Each row below holds a small network's activations on one input, seen along a few directions.
Each table varies a few parts of the input and shows all the possible inputs, shuffled.
A made-up example of a description, with smaller parts first: one of 5 places around a ring, together with either a single point or one of 9 places around a ring or (one of 3 separate values, together with one of 4 places along a line).
Shared parts are said once, and a part with two or three values counts as separate values.
In the rows, 128 means zero.

Other details of the inputs shift rows strongly along three fixed directions, in all tables alike. That doesn't count.

A family of inputs:
x1: 133,95,106,127,99,150,158,163,86,144,102,119,127,120
x2: 133,124,103,124,111,132,112,123,156,111,128,102,103,103
x3: 125,144,136,104,122,129,137,117,140,89,150,116,126,116
x4: 126,154,115,162,108,111,117,170,158,93,124,116,110,92
x5: 117,141,131,130,161,125,108,77,126,101,170,131,191,135
x6: 118,151,142,118,111,102,127,109,161,116,117,118,110,116
x7: 156,160,144,92,173,162,100,158,169,161,200,201,64,174
x8: 108,115,119,169,97,121,141,215,122,148,46,108,93,110
x9: 156,169,125,137,168,160,79,190,169,154,191,207,75,162
x10: 119,98,148,97,137,146,171,121,73,136,123,126,161,154
x11: 136,132,145,105,148,127,148,100,123,92,180,117,147,124
x12: 134,140,144,130,115,97,137,125,160,113,125,113,103,112
x13: 128,127,101,120,108,136,107,119,158,108,119,103,105,105
x14: 119,158,137,117,107,110,131,113,157,109,123,123,114,113
x15: 151,164,137,147,177,133,71,156,179,181,180,210,87,175
x16: 140,85,120,139,110,130,152,139,92,165,95,122,135,132
x17: 127,98,124,127,111,132,145,101,85,167,103,138,164,145
x18: 117,133,128,151,151,109,110,129,153,119,131,103,127,113
x19: 108,116,138,126,92,126,167,184,116,150,53,110,86,118
x20: 135,136,155,113,157,109,144,65,126,113,178,128,164,136
x21: 147,164,129,127,185,160,75,173,166,163,198,201,84,170
x22: 163,154,155,142,184,154,97,193,70,177,125,234,77,191
x23: 114,154,125,161,122,95,108,137,161,118,117,114,120,104
x24: 144,112,113,125,135,130,123,108,139,114,157,103,124,111
x25: 117,113,112,129,82,135,136,130,107,161,67,132,132,130
x26: 137,136,101,120,102,138,117,121,143,97,145,115,119,101
x27: 104,113,140,118,98,130,159,161,112,152,57,115,103,131
x28: 134,117,113,123,128,124,111,97,152,124,135,106,122,115
x29: 130,146,139,115,123,117,144,117,142,97,154,121,126,111
x30: 103,144,122,144,133,115,94,128,167,113,106,103,120,115
x31: 155,123,104,132,110,132,129,133,139,95,158,112,118,98
x32: 141,111,115,129,135,121,119,102,145,126,145,104,123,112
x33: 115,154,122,145,129,117,110,124,144,97,144,122,147,111
x34: 133,144,107,132,100,119,113,102,153,116,132,123,124,105
x35: 105,115,136,114,96,140,162,172,108,139,64,113,100,127
x36: 167,130,179,109,198,101,137,52,73,74,185,132,154,142
x37: 137,120,147,122,142,108,139,119,153,113,137,102,108,120
x38: 126,141,151,95,143,167,112,163,133,219,111,217,78,203
x39: 140,143,100,134,91,126,124,139,152,104,136,117,106,87
x40: 96,120,128,153,111,122,131,164,107,157,64,120,135,132
x41: 122,154,134,110,108,120,134,122,152,96,134,122,114,110
x42: 98,133,128,147,112,130,132,136,97,148,80,140,165,140
x43: 118,128,130,125,170,132,107,88,126,99,169,116,178,137
x44: 126,133,136,116,128,118,138,134,153,104,133,100,95,110
x45: 125,125,154,107,155,108,130,70,138,122,154,114,148,139
x46: 126,110,109,124,89,148,150,138,88,144,100,138,147,125
x47: 105,106,140,104,115,145,158,139,97,142,80,120,129,145
x48: 135,90,148,112,137,141,181,142,75,133,125,123,149,146
x49: 117,101,138,159,137,118,143,153,93,157,94,122,153,140
x50: 145,98,120,139,109,135,160,124,81,154,113,138,156,134
x51: 137,113,120,122,139,118,111,71,139,130,154,114,149,127
x52: 101,154,121,148,119,109,91,132,170,116,97,107,115,111
x53: 146,127,143,111,143,125,150,113,129,88,174,116,137,121
x54: 106,150,112,149,115,119,102,165,169,101,102,98,94,98
x55: 117,148,144,110,123,108,122,85,157,116,124,121,129,128
x56: 120,95,133,153,143,134,149,166,87,142,103,116,149,138
x57: 111,136,119,172,84,118,145,202,114,142,57,129,114,110
x58: 111,112,131,135,141,147,145,134,69,133,123,135,186,147
x59: 106,109,125,152,127,134,145,177,96,145,85,115,133,128
x60: 100,123,125,162,104,119,138,189,112,157,57,116,116,119
x61: 135,129,107,138,104,112,114,127,161,126,120,104,97,96
x62: 146,127,146,115,145,116,150,99,129,97,175,124,147,126
x63: 150,174,151,106,159,137,93,144,184,181,175,208,61,172
x64: 132,131,122,150,143,119,120,152,143,93,150,104,127,108
x65: 116,141,136,145,154,101,104,86,141,121,148,122,167,131
x66: 119,152,135,104,114,125,129,106,150,96,135,126,127,119
x67: 125,139,152,101,153,117,131,48,129,112,166,133,175,147
x68: 124,126,139,134,85,122,174,172,107,142,72,131,109,123
x69: 109,96,154,102,139,138,159,103,88,156,94,125,157,161
x70: 134,81,119,111,132,157,153,110,66,147,132,130,174,148
x71: 136,90,109,145,90,135,151,175,109,159,67,112,99,115
x72: 122,138,103,127,92,120,99,119,171,124,99,107,97,101
x73: 134,77,123,103,146,163,150,83,59,146,143,133,196,161
x74: 115,163,121,161,118,103,112,140,157,110,123,119,124,100
x75: 111,104,138,125,161,153,141,100,58,135,140,142,215,164
x76: 171,135,130,135,141,107,114,103,98,79,142,124,107,104
x77: 119,153,119,153,126,113,117,143,146,97,143,118,135,101
x78: 131,135,131,126,108,115,138,165,169,97,114,95,69,98
x79: 111,100,134,133,154,144,145,130,69,138,126,127,186,153
x80: 117,95,151,90,147,152,167,99,69,136,128,131,178,164
x81: 179,129,119,114,178,164,82,142,167,176,207,197,74,174
x82: 108,167,118,155,109,106,104,137,162,109,112,121,123,103
x83: 135,135,115,119,125,127,111,64,138,119,152,130,159,125
x84: 134,152,126,134,149,180,109,220,114,196,137,222,90,180
x85: 144,136,106,149,85,105,117,143,168,121,111,111,87,90
x86: 145,121,122,130,136,110,120,77,136,129,162,120,150,120
x87: 150,125,97,136,95,128,125,163,157,98,131,100,84,87
x88: 114,125,132,130,172,127,103,87,135,106,156,110,168,138
x89: 139,119,152,120,149,103,139,99,144,118,152,109,129,129
x90: 132,92,122,110,130,155,149,79,64,147,137,148,199,157
x91: 155,137,118,122,130,172,115,169,117,221,138,229,90,183
x92: 127,131,149,117,140,105,135,103,147,120,141,108,121,122
x93: 126,134,143,91,148,136,134,77,126,93,171,123,162,137
x94: 143,135,100,128,101,135,126,137,143,98,147,111,109,92
x95: 134,134,102,113,108,144,112,106,141,98,146,118,133,109
x96: 142,102,107,139,86,142,160,164,91,140,98,133,129,117
x97: 105,98,139,141,154,131,137,123,85,158,101,123,173,154
x98: 131,116,115,116,134,129,105,81,149,123,136,109,135,123
x99: 106,155,125,147,126,104,95,110,161,116,114,119,139,118
Each input here is: one of 3 separate values, together with either a single point or (one of 4 places along a line, together with one of 8 places around a ring).
Q: Changing only the choice among 3 separate values turns x77 into x29. The same change can be made to x43. Which row results?
A: x80
Q: Changing only the choice among 3 separate values turns x94 into x84. The same change can be made to x87. Which row results?
A: x64
Q: Change only the place on the ring of 8 in x52. List by row number the other rows that result.
A: x5, x30, x42, x43, x75, x88, x99
Q: Change only the choice among 3 separate values in x72. List by row number the other rows that result.
A: x38, x52
Q: Change only the choice among 3 separate values in x2. List by row number the other rows that result.
A: x35, x54

A family of inputs:
x100: 120,191,133,174,193,110,39,134,194,155,173,188,118,159
x101: 164,149,130,119,171,138,91,138,177,138,196,167,77,146
x102: 132,121,136,120,148,98,144,49,119,42,181,66,191,92
x103: 152,107,154,108,182,171,141,148,75,199,164,208,133,205
x104: 124,55,142,113,156,128,180,33,35,139,139,100,250,153
x105: 128,94,115,144,91,142,164,189,82,151,68,116,114,120
x106: 129,158,91,144,65,118,114,175,180,72,105,88,69,57
x107: 114,167,106,127,62,112,115,151,188,86,89,95,73,73
x108: 107,191,132,163,193,118,34,135,207,156,168,180,115,162
x109: 130,107,139,120,153,84,137,26,141,69,172,54,185,97
x110: 112,106,114,125,78,147,159,156,86,159,61,129,132,130
x111: 137,116,155,93,167,172,136,120,82,204,150,214,146,212
x112: 120,113,117,131,81,151,166,187,78,140,72,133,123,123
x113: 123,160,118,137,81,108,128,175,173,71,97,88,66,69
x114: 115,91,123,131,88,139,163,164,86,171,52,121,122,134
x115: 121,121,147,111,147,87,143,28,135,58,164,61,187,99
x116: 108,103,139,124,90,136,173,165,83,163,50,125,121,138
x117: 166,156,114,122,157,145,78,133,184,130,203,169,81,136
Q: Describe the family of inputs behind these rows.
A: one of 2 separate values, together with either a single point or one of 8 places around a ring
Q: Which other rows agree with x107 in the choice among 2 separate values? List them by row number.
A: x104, x108, x109, x110, x111, x114, x115, x116
Q: Change only the choice among 2 separate values in x117. List by row number the other rows that result.
A: x104

A family of inputs:
x118: 139,131,128,129,130,129,121,139,135,133,130,137,105,129
x119: 128,138,132,126,137,135,124,140,132,130,137,141,121,134
x120: 136,124,149,133,216,104,100,23,130,110,224,126,214,152
x121: 135,140,128,130,130,131,124,139,131,128,139,142,115,128
x122: 138,131,130,129,135,129,123,133,132,136,137,137,111,130
x123: 119,118,120,132,116,126,133,126,121,112,114,105,140,113
x124: 127,134,123,123,130,137,119,128,133,139,136,140,123,135
x125: 130,136,123,121,122,135,115,127,139,136,127,142,117,132
x126: 132,135,129,122,123,131,121,127,145,137,129,141,116,135
x127: 128,139,131,127,131,135,121,145,137,126,132,140,114,133
x128: 119,122,131,128,120,117,141,121,123,117,112,101,132,115
x129: 128,125,127,134,116,120,140,128,115,105,118,111,137,112
x130: 130,131,127,127,133,133,124,138,140,137,137,137,118,133
x131: 111,127,127,153,129,109,123,124,124,119,105,109,152,118
x132: 131,130,132,125,136,132,121,138,138,134,130,135,111,135
x133: 134,129,131,127,138,130,124,136,132,138,137,136,114,134
x134: 119,127,131,129,116,121,140,124,119,107,113,109,140,117
x135: 138,129,124,130,129,131,126,134,133,138,139,142,119,131
x136: 122,121,132,125,117,116,139,114,123,117,108,106,134,117
x137: 130,136,129,122,125,129,123,126,144,139,133,140,118,133
x138: 129,136,134,120,130,127,122,127,140,139,129,138,110,133
x139: 117,130,131,130,117,120,142,124,119,110,115,108,139,115
x140: 133,133,119,128,131,136,117,137,135,135,138,138,118,129
x141: 130,121,117,134,114,123,132,119,121,109,120,106,139,108
x142: 117,130,133,126,115,119,142,119,119,112,114,111,140,114
x143: 125,118,119,133,118,125,134,122,118,112,119,106,142,114
x144: 127,137,123,121,125,134,117,125,137,139,132,142,119,132
x145: 131,131,128,124,128,133,123,131,140,138,132,140,119,139
x146: 130,134,123,123,129,137,116,127,137,135,133,140,121,136
x147: 122,116,126,133,116,122,139,127,125,114,115,104,139,115
x148: 129,141,133,121,129,131,123,128,135,129,131,145,119,137
x149: 127,120,117,135,114,122,137,122,115,115,119,108,139,109
x150: 133,137,129,127,131,134,122,144,131,127,134,142,117,134
x151: 135,132,125,128,129,132,123,141,140,137,136,137,116,130
x152: 127,115,124,134,117,121,140,125,122,113,118,105,141,115
x153: 128,132,122,126,133,138,117,134,135,136,138,138,121,132
x154: 126,66,150,121,147,165,179,146,17,205,91,169,179,195
x155: 131,132,133,122,135,130,121,131,138,135,129,137,112,137
x156: 130,141,128,129,130,132,122,147,136,127,136,140,112,129
x157: 119,119,130,131,124,118,141,126,122,116,114,100,133,114
x158: 140,131,123,131,124,132,122,140,139,134,132,140,112,128
x159: 119,121,126,130,113,119,142,123,127,118,113,105,138,114
Q: Changing only one part turns x150 into x156. The same change can be made to x158. Which row results?
A: x135
Q: Describe the family of inputs behind these rows.
A: one of 2 separate values, together with either a single point or (one of 4 separate values, together with one of 5 places along a line)
Q: Change only the choice among 4 separate values in x141. List by row number the other rows that result.
A: x118, x129, x158
Q: Change only the choice among 2 separate values in x131. List by row number the other rows that result.
A: x120
Q: Change only the choice among 4 separate values in x126. List by row number the other rows that result.
A: x125, x136, x148
